A small network was shown many inputs. Here are its activations along a few directions, one row for each input.
In each table, some parts of the input vary, and every possible input appears once, in random order.
A made-up example of a description, with smaller parts first: one of 4 places along a line, together with either a single point or one of 9 places around a ring or (one of 2 separate values, together with one of 8 places around a ring).
Shared parts are said once, and a part with two or three values counts as separate values.

Table:
row 1: 12 -38 38 -11 60 3 -1 -46 44 35 28 -35 -37 34 -2 -15 20
row 2: -12 62 -18 -1 -23 18 51 -29 -16 -16 18 22 19 -5 15 -53 -17
row 3: -5 -13 -41 -26 -70 -22 -17 19 -5 6 -35 -23 -11 -42 15 -25 10
row 4: 13 -25 -20 33 41 7 -51 8 -24 8 40 -32 -14 -20 -4 43 -16
row 5: -29 -29 96 -2 57 -25 -14 -13 63 4 -25 41 -22 60 -7 35 21
row 6: 14 37 -12 10 -19 -47 28 14 -39 -17 -9 21 44 -14 6 -64 -25
row 7: 26 -7 -19 26 37 40 -8 26 -28 -4 32 -12 12 8 -26 71 -9
row 8: -22 48 -16 10 -20 -4 18 -40 -3 -12 26 -4 2 -29 34 -72 -34
row 9: 34 -46 42 -12 61 -35 -2 -21 24 33 11 -25 -25 33 -12 -13 20
row 10: -64 7 21 -18 -87 -11 -31 28 29 -25 -72 46 -7 -22 19 20 4
row 11: -3 39 -13 6 -20 -43 14 -14 -23 -13 8 5 16 -24 27 -71 -33
row 12: 4 0 -29 23 39 66 -19 -7 -14 5 46 -16 -10 4 -13 63 -4
row 13: -26 -6 -46 -25 -70 17 -14 -8 13 6 -21 -33 -25 -47 22 -26 8
row 14: 50 -31 36 -19 55 0 41 -4 20 18 4 -3 1 63 -31 13 31
row 15: 13 -11 -39 -23 -68 -27 -2 47 -19 2 -50 -4 19 -31 -6 -17 18
row 16: -47 0 40 42 36 24 -67 19 12 -27 3 30 -10 3 4 91 -16
row 17: 10 4 -38 -34 -76 12 27 34 -13 -8 -41 -1 20 -14 -12 2 23
row 18: 25 -25 31 -25 58 26 32 -36 34 29 19 -7 -20 59 -18 6 35
row 19: 30 -25 -19 34 43 1 -34 37 -37 5 23 -14 14 -13 -23 52 -12
row 20: -8 -15 -26 37 39 45 -52 -19 -4 8 55 -41 -27 -19 4 41 -16
row 21: -67 59 51 21 -37 -35 6 -10 6 -40 -28 73 21 -4 36 -25 -41
row 22: 10 54 -10 2 -26 -8 57 4 -32 -26 2 24 42 3 2 -47 -19
row 23: -13 8 -47 -39 -73 38 20 1 1 1 -29 -6 -4 -23 1 -5 26
row 24: 53 -46 39 -8 62 -39 14 8 11 27 -7 -6 2 40 -31 -5 25
Question: Describe the family of inputs behind these rows.
Answer: one of 4 separate values, together with either a single point or one of 5 places around a ring
Question: Start at row 3 and move only the place on the ring of 5, one step at a time. The first step leads to row 13. Which rows follow, in order?
Answer: row 23, row 17, row 15
Question: Change only the place on the ring of 5 in row 14. List by row number the other rows that result.
Answer: row 1, row 9, row 18, row 24
Question: Which other rows agree with row 12 in the choice among 4 separate values? List them by row number.
Answer: row 4, row 7, row 16, row 19, row 20

Table:
row 25: 13 -5 -85 -20 -86 26 -14 27 -25 -1 -8 -58 -5 -62 6 -12 5
row 26: -53 37 -21 44 -15 16 -44 20 -34 -25 -5 50 20 -42 11 38 -29
row 27: -19 49 -17 -12 -73 -10 38 -19 -1 -29 -3 -14 6 -27 37 -75 -31
row 28: 26 -11 6 -51 -7 -39 52 -35 19 33 -20 -6 -10 18 0 -84 35
row 29: -1 11 -10 -45 -35 81 60 -9 25 -1 -16 12 -2 39 -21 36 43
row 30: 30 4 -77 -1 -69 1 -6 56 -54 -14 -12 -36 29 -54 -8 0 -5
row 31: -49 -4 9 29 45 42 -67 -22 18 2 23 14 -33 -6 10 64 -2
row 32: 44 -5 60 21 84 -18 35 -18 10 1 45 -10 9 54 -12 -10 -18
row 33: -68 34 36 10 -57 -4 -13 -15 30 -36 -19 23 -11 -15 41 -3 -35
row 34: -70 27 -29 24 -32 39 -53 -11 -6 -12 -2 27 -12 -50 27 27 -19
row 35: 26 -45 52 -34 61 -26 27 -40 48 44 -7 -10 -23 51 -17 -42 46
row 36: 50 -71 -24 -4 52 36 -23 -3 12 39 39 -79 -33 11 -28 44 25
row 37: -37 -21 -34 0 -68 32 -62 34 5 -7 -25 -21 -24 -53 10 63 -2
row 38: -22 42 -81 3 -49 33 -4 -14 -35 -5 15 -11 7 -61 23 -47 -13
row 39: 20 21 1 -26 -15 57 69 23 -5 -16 -18 36 34 50 -37 48 32
row 40: -26 10 85 32 38 -22 -18 5 25 -35 6 36 1 39 8 45 -30
row 41: -6 53 -73 21 -32 9 4 14 -62 -16 12 12 40 -52 9 -35 -24
row 42: 18 -20 -17 20 87 43 -15 -43 4 36 62 -31 -24 11 -15 8 9
row 43: -61 1 36 -28 -59 -31 -10 -4 46 0 -73 49 -13 -4 23 -25 20
row 44: 39 -9 -7 40 107 22 -6 -13 -23 25 58 -8 7 21 -29 19 -2
row 45: 3 -47 12 24 29 12 -66 54 -3 -9 -5 -10 -12 1 -21 112 2
row 46: 34 25 -53 21 37 8 16 -8 -57 14 48 -6 24 -14 -9 -24 -15
row 47: 70 -27 -59 -2 0 1 7 32 -51 16 23 -55 14 -14 -23 13 4
row 48: -47 1 75 13 21 -2 -27 -26 53 -21 8 11 -30 29 25 34 -17
row 49: 7 25 -7 -33 -58 -60 47 17 -9 -7 -58 37 36 -9 4 -85 13
row 50: -41 -30 76 -25 17 -29 -25 -16 65 14 -47 36 -32 39 7 10 35
row 51: 15 14 -62 3 18 31 8 -37 -30 25 51 -29 -9 -23 4 -36 -3
row 52: -20 -13 -25 20 -51 7 -54 65 -25 -22 -29 3 9 -45 -6 74 -12
row 53: -20 -23 85 -7 33 -49 -17 13 37 0 -49 61 -2 49 -10 19 23
row 54: 19 20 4 -13 -5 -12 51 -42 4 0 35 -32 -8 10 20 -64 -20
row 55: -42 9 45 -11 -44 -54 -3 25 18 -14 -75 75 19 5 7 -16 8
row 56: -18 -55 3 3 10 33 -75 22 27 6 -1 -34 -44 -8 -5 100 12
row 57: -11 17 -16 -48 -73 -37 41 -10 17 4 -55 13 4 -18 18 -95 25
row 58: -29 5 18 49 63 20 -57 9 -11 -11 20 38 -2 4 -7 75 -14
row 59: -50 43 44 27 -41 -27 -5 15 2 -50 -21 48 22 -5 24 8 -47
row 60: 40 31 14 3 14 -34 58 -14 -22 -10 32 -8 25 19 6 -53 -33
row 61: -1 59 -8 5 -56 -33 45 9 -26 -41 -5 10 40 -18 22 -64 -43
row 62: 47 -3 15 -35 11 -61 59 -8 -7 22 -23 18 21 27 -13 -73 22
row 63: 21 -15 50 4 65 1 27 -47 37 12 48 -33 -22 44 2 -21 -5
row 64: 49 -37 62 -17 79 -44 35 -13 22 33 -10 14 7 61 -30 -32 34
row 65: 72 -62 -14 15 73 15 -13 27 -17 27 34 -56 -2 21 -41 57 14
row 66: 50 -36 -68 -21 -19 24 -2 2 -21 28 27 -78 -19 -23 -10 1 15
Question: Changing only one part turns row 36 into row 65. The same change can be made to row 66. Which row results?
Answer: row 47
Question: Changing only one part turns row 26 into row 34. The same change can be made to row 60. Which row results?
Answer: row 54
Question: Describe the family of inputs behind these rows.
Answer: one of 2 separate values, together with either a single point or (one of 4 places along a line, together with one of 5 places around a ring)
Question: Change only the choice among 2 separate values in row 33. List by row number the other rows that result.
Answer: row 59
Question: Change only the place on the line of 4 in row 45. List by row number the other rows that result.
Answer: row 40, row 53, row 58
